These are the activations of a small neural network, seen along a few directions. Each row is one input.
In each table, some parts of the input vary, and every possible input appears once, in random order.
A made-up example of a description, with smaller parts first: one of 6 places along a line, together with either a single point or one of 11 places along a line or (one of 2 separate values, together with one of 8 places around a ring).
Shared parts are said once, and a part with two or three values counts as separate values.
(in the rows, 128 means zero)

Other details of the inputs vary at random and push rows far along two fixed directions, the same in every table; ignore that.

Rows:
x1: 111 132 146 154 118 99 136 108 138 129 124
x2: 124 155 140 128 99 103 101 111 122 118 126
x3: 123 140 154 132 111 95 110 117 123 113 117
x4: 123 156 148 128 96 109 102 111 121 118 129
x5: 110 108 111 91 158 158 99 159 103 176 113
x6: 125 154 132 128 101 96 100 110 123 118 123
x7: 113 106 96 92 162 144 97 158 106 174 107
x8: 252 132 145 131 105 153 198 100 188 7 162
x9: 121 142 169 131 107 109 112 118 120 114 123
x10: 85 107 93 125 162 161 131 165 107 179 136
x11: 215 93 70 88 169 188 166 149 159 101 135
x12: 86 106 86 126 164 154 130 164 108 178 133
x13: 112 131 137 154 121 93 136 108 139 129 120
x14: 122 156 155 127 94 117 103 112 119 119 132
x15: 183 92 49 109 170 190 183 160 152 99 163
x16: 113 106 113 103 163 160 111 155 111 186 106
x17: 96 140 150 165 113 113 144 125 123 119 147
x18: 109 134 161 153 114 113 138 109 134 130 130
x19: 110 133 153 154 116 106 137 108 136 129 127
x20: 125 138 154 143 118 98 123 114 130 125 110
Each input here is: one of 4 places along a line, together with one of 5 places along a line.
Q: Changing only the place on the line of 4 turns x19 into x13. The same change can be made to x4. Which row results?
A: x6
Q: Change only the place on the line of 5 in x17. List by row number the other rows that result.
A: x8, x9, x14, x18

Rows:
x21: 155 167 121 144 86 91 129 85 149 67 131
x22: 155 95 92 117 178 146 140 154 132 151 113
x23: 116 163 183 150 61 55 98 88 126 73 137
x24: 199 132 118 117 121 121 157 119 154 41 127
x25: 154 101 96 94 167 160 121 145 130 139 97
x26: 38 150 181 180 113 34 86 101 105 214 72
x27: 156 160 117 167 97 77 148 93 151 80 147
x28: 105 145 132 116 124 143 94 158 101 156 132
x29: 68 136 144 154 137 62 101 140 95 172 96
x30: 62 149 130 137 113 77 74 130 95 161 89
x31: 84 138 111 140 122 153 124 132 104 164 142
x32: 159 119 125 93 149 190 128 145 135 167 124
x33: 180 127 141 142 115 151 187 127 143 48 159
x34: 179 83 84 95 169 233 178 152 146 149 140
x35: 149 121 119 89 156 179 123 171 111 139 135
x36: 126 150 131 169 96 97 162 91 160 75 170
x37: 85 126 122 140 126 147 124 152 98 153 135
x38: 74 114 109 140 141 124 128 149 119 153 142
x39: 105 156 121 116 121 148 94 138 107 168 139
x40: 176 109 138 148 135 134 188 113 175 57 157
x41: 102 133 109 99 117 131 83 120 109 161 135
x42: 196 131 97 144 119 111 168 126 159 54 153
x43: 88 106 133 139 148 132 141 124 140 179 121
x44: 157 115 128 95 160 186 121 160 122 148 126
x45: 118 91 96 113 173 159 156 163 130 137 145
x46: 136 97 118 119 161 190 151 154 120 145 129
x47: 116 113 144 98 128 134 97 114 124 176 108
x48: 106 116 137 93 135 122 92 141 101 149 119
x49: 126 151 209 151 78 59 105 78 133 82 119
x50: 169 146 156 143 97 94 142 79 164 82 103
Q: Changing only one part turns x44 into x32. The same change can be made to x25. Which row results?
A: x50
Q: What do these inputs look like to the network?
A: one of 5 places along a line, together with one of 6 places around a ring
Q: Change only the place on the line of 5 in x41. List by row number the other rows that result.
A: x23, x47, x48, x49
Q: Start at x33 and move only the place on the ring of 6, one step at a time. The first step leads to x35. Which rows follow, in order?
A: x48, x24, x29, x45
